A small network was shown many inputs. Here are its activations along a few directions, one row for each input.
In each table, some parts of the input vary, and every possible input appears once, in random order.
Descriptions start from the smaller parts, as in this example, which fits no table here: one of 6 places along a line, together with either a single point or one of 9 places around a ring or (one of 2 separate values, together with one of 5 places around a ring).
Shared parts are said once, and a part with two or three values counts as separate values.
In the rows, zero is written as 128.

Other details of the inputs shift rows strongly along two fixed directions, in all tables alike. That doesn't count.

A family of inputs:
r1: [177  70 125 111  72 110 132 129  70  97 104  95 111]
r2: [135 136 145 120 147 130 129 126 144 115 140 147 139]
r3: [108 129 108  99 143 152 140 179 111 187 136 127  98]
r4: [160  98 134 137  98  98 125 116 121  52 112 110 156]
r5: [127 127 129 135 158 135  97 118 154 128 121 145 133]
r6: [107 170 107 175 145 104 141  86 146 138 110 122 106]
r7: [151  98 116 144 106 106 110 118 122  47 110 110 145]
r8: [201  17 107 121  41 133 102 113  46 116  65  90  64]
r9: [101 186 139 153 119 112 168 102 137 166 149 120 104]
r10: [123 137 148 102 122 163 141 159 107 204 147 136 115]
r11: [116 129 140 104 116 155 145 164 110 205 152 138 114]
r12: [158  98 137 124  99 106 120  96 125  49 110 122 147]
r13: [125 136 154 102 125 161 136 155 111 203 149 150 103]
r14: [163 101 124 138 113 114  99  98 130  46 114 129 131]
r15: [111 133 150  96 120 162 142 155 108 200 143 143 108]
r16: [123 130 122 133 155 137 104 122 152 130 119 130 145]
r17: [112 127 125 129 154 136 104 118 153 126 116 138 139]
r18: [110 166 102 152 132 129 167 112 115 164 124 121  64]
r19: [124 139 118 126 149 139 119 133 145 112 133 134 140]
r20: [ 94 165 124 140 179 117 110 112 190  65 147 152 184]
r21: [ 93 158 116 149 182  95 100 121 187  90 140 132 200]
r22: [120 125 130 100 136 157 156 169 117 194 142 138 105]
r23: [109 171 127 139 136 136 188 123 110 201 137 119  61]
r24: [170  59 118 138  83 124 101 124  77 106  79  99 104]
r25: [117 140 139 120 119 110 129 141 131 128 150 125 164]
r26: [132 139 138 118 142 132 135 130 143 118 137 133 150]
r27: [118 139 147 132 119 120 130 144 133 127 144 132 164]
r28: [ 99 158 115 149 174 110 115 121 188  70 155 147 190]
Description of these inputs: one of 4 places along a line, together with either a single point or one of 6 places along a line.
The inputs of r2 and r14 match in every part but the place on the line of 4. If r1 is changed in the same way as r2 into r14, which row does it become?
> r3

A family of inputs:
r29: [157  67 120  95  79 158 118 175  62 156 112 123  76]
r30: [134 130 132 113 122 110 138 114 124  86 132 126 136]
r31: [ 56 216 119 125 198 153 141 159 185 211 191 162 145]
r32: [133  96 120  85 111 161 133 182  90 194 127 113 106]
r33: [158  62 101  93 123 180  94 136  86 176  83 128  46]
r34: [152 132 154 143 120  88 117  74 150  35 116 121 182]
r35: [163  91 132 150 103 109  97 112 138  21 118 129 178]
r36: [ 91 180 151 157 192 113  92 129 211  75 160 162 235]
r37: [136  88 135 113 102 143 107 153 105 161 120 130 124]
r38: [155  86 124  83  72 149 147 132  59 168 110 102  73]
r39: [ 55 209 125 174 197  95 120 108 219 114 156 156 201]
r40: [176  85 127 156  65  88 102  72 107  65 111 107 127]
r41: [124 124 129 133 113 159 139 147  94 199 102 121  63]
r42: [120 118 108 124 109 149 143 152  86 173 113 121  57]
r43: [130 116 103 125 106 129 145 131  88 155 106 100  93]
r44: [ 72 209 159 137 196 135 125 123 201 140 166 171 183]
r45: [ 75 203 144 126 193 172 146 171 163 252 172 165 109]
r46: [ 83 149 140  93 177 161 141 196 146 241 154 149 141]
r47: [ 74 209 122 136 199 116 142 132 198 146 184 143 182]
r48: [142 136 131 174 129  81 120  81 147  46 102 107 166]
r49: [162  65 121  87  88 149 134 177  61 158 110 109  81]
r50: [ 96 194 144 130 190 138 149 148 171 195 160 147 139]
r51: [135 122 143 148 104  87 101  67 150  44 127 131 180]
r52: [162 118 120 148 107  75 122  87 133  29 128 110 149]
r53: [152 106 128 124 103 120 140 121  94 168 124 112  97]
r54: [171  52 101  86 127 165 108 130  79 163  77 112  53]
r55: [134 131 127 138 101  95 102  75 145  34 131 126 179]
r56: [122 117 111 118 122 141 158 155  85 176 112 109  63]
r57: [140 119 117 121 105 140 136 139  95 154 136 129  74]
r58: [157  93 134 128 120 123 124 140 124  79 119 122 156]
r59: [154 109 131 135  86  94 109  81 126  19 120 125 147]
r60: [ 87 172 152 111 196 154 132 185 172 194 154 153 168]
r61: [154  92 119 154  87  85 125  86 106  80  89  92 125]
r62: [ 50 211 110 154 194 126 131 133 193 146 163 149 172]
r63: [ 97 137 122 109 144 154 113 170 139 164 153 141 150]
r64: [154  87 116 134  80 158 147 140  69 163  91 112  45]
r65: [164 105 125 135  92 142 137 124  99 135 121 129  82]
r66: [136 108 143 104 106 130 142 119 100 162 121 120 111]
r67: [147 128 141 150 112 104 118  79 153  23 126 140 169]
r68: [ 99 157 146  95 165 176 175 167 132 213 149 148  98]
r69: [154 115 120 170 114  87 133  86 137  30 100 106 149]
r70: [162 130 129 162 126  88 132  85 155  34 131 120 165]
The inputs of r33 and r54 match in every part but one. If r51 is changed in the same way as r33 into r54, which row does it become?
> r66
The inputs of r49 and r29 match in every part but one. If r69 is changed in the same way as r49 into r29, which row does it become?
> r64
What do these inputs look like to the network?
> one of 2 separate values, together with either a single point or (one of 4 places along a line, together with one of 5 places around a ring)
A walk changes only the place on the ring of 5. It starts at r59 and steps to r67. List the rest of the walk in order.
> r44, r51, r55
Which other rows does r45 become when the choice among 2 separate values takes its other values? List them by row number.
> r50

A family of inputs:
r71: [152 116 130 107 128 134 153 138 113 110 127 123 110]
r72: [124 121 129 121 149 119 109 133 146 117 130 134 161]
r73: [107 151 120 169 175  85 104  92 197  30 125 132 207]
r74: [132 115 114 138 118 132 125 131 115 123 115 127 103]
r75: [125 137 124 130 121 123 142 140 119 147 133 112 126]
r76: [132 111 129 115 103 127 129 130 111 128 133 126 123]
r77: [129 122 116 122 105 129 129 130 109 126 127 116 117]
r78: [144 133 134 140 113 118 141 102 112 141 119 117 103]
r79: [ 65 194 149 107 187 166 146 168 171 207 177 169 149]
r80: [127 155 123 169 148  93 104  74 183  41 134 140 174]
r81: [145 109 141 118 111 144 112 135 116 125 128 135 122]
r82: [139 113 135 125 104 117 141 133 111 136 130 117 128]
r83: [145 117 148 125 100 130 141 130 111 135 126 126 132]
r84: [136 113 111 128 114 135 119 139 112 124 125 122 116]
r85: [137 104 113 121 127 134 115 139 113 130 110 115 126]
r86: [139 104 125 120 112 132 117 138 115 127 131 131 121]
r87: [136 115 144 109 137 144 110 141 128 143 121 134 137]
r88: [126 125 121 131 110 124 135 122 110 126 117 121 104]
r89: [136 131 127 131 111 128 132 100 114 133 121 126  99]
r90: [ 71 193 133 132 185 139 162 162 158 207 156 142 125]
r91: [141 109 121 132 130 136 122 111 125 134 104 123 105]
What do these inputs look like to the network?
> either a single point or (one of 4 places along a line, together with one of 5 places along a line)
Which other rows does r87 become when the place on the line of 4 takes its other values? List them by row number.
> r79, r81, r83
Which other rows does r89 become when the place on the line of 5 takes its other values? List them by row number.
> r76, r77, r79, r88
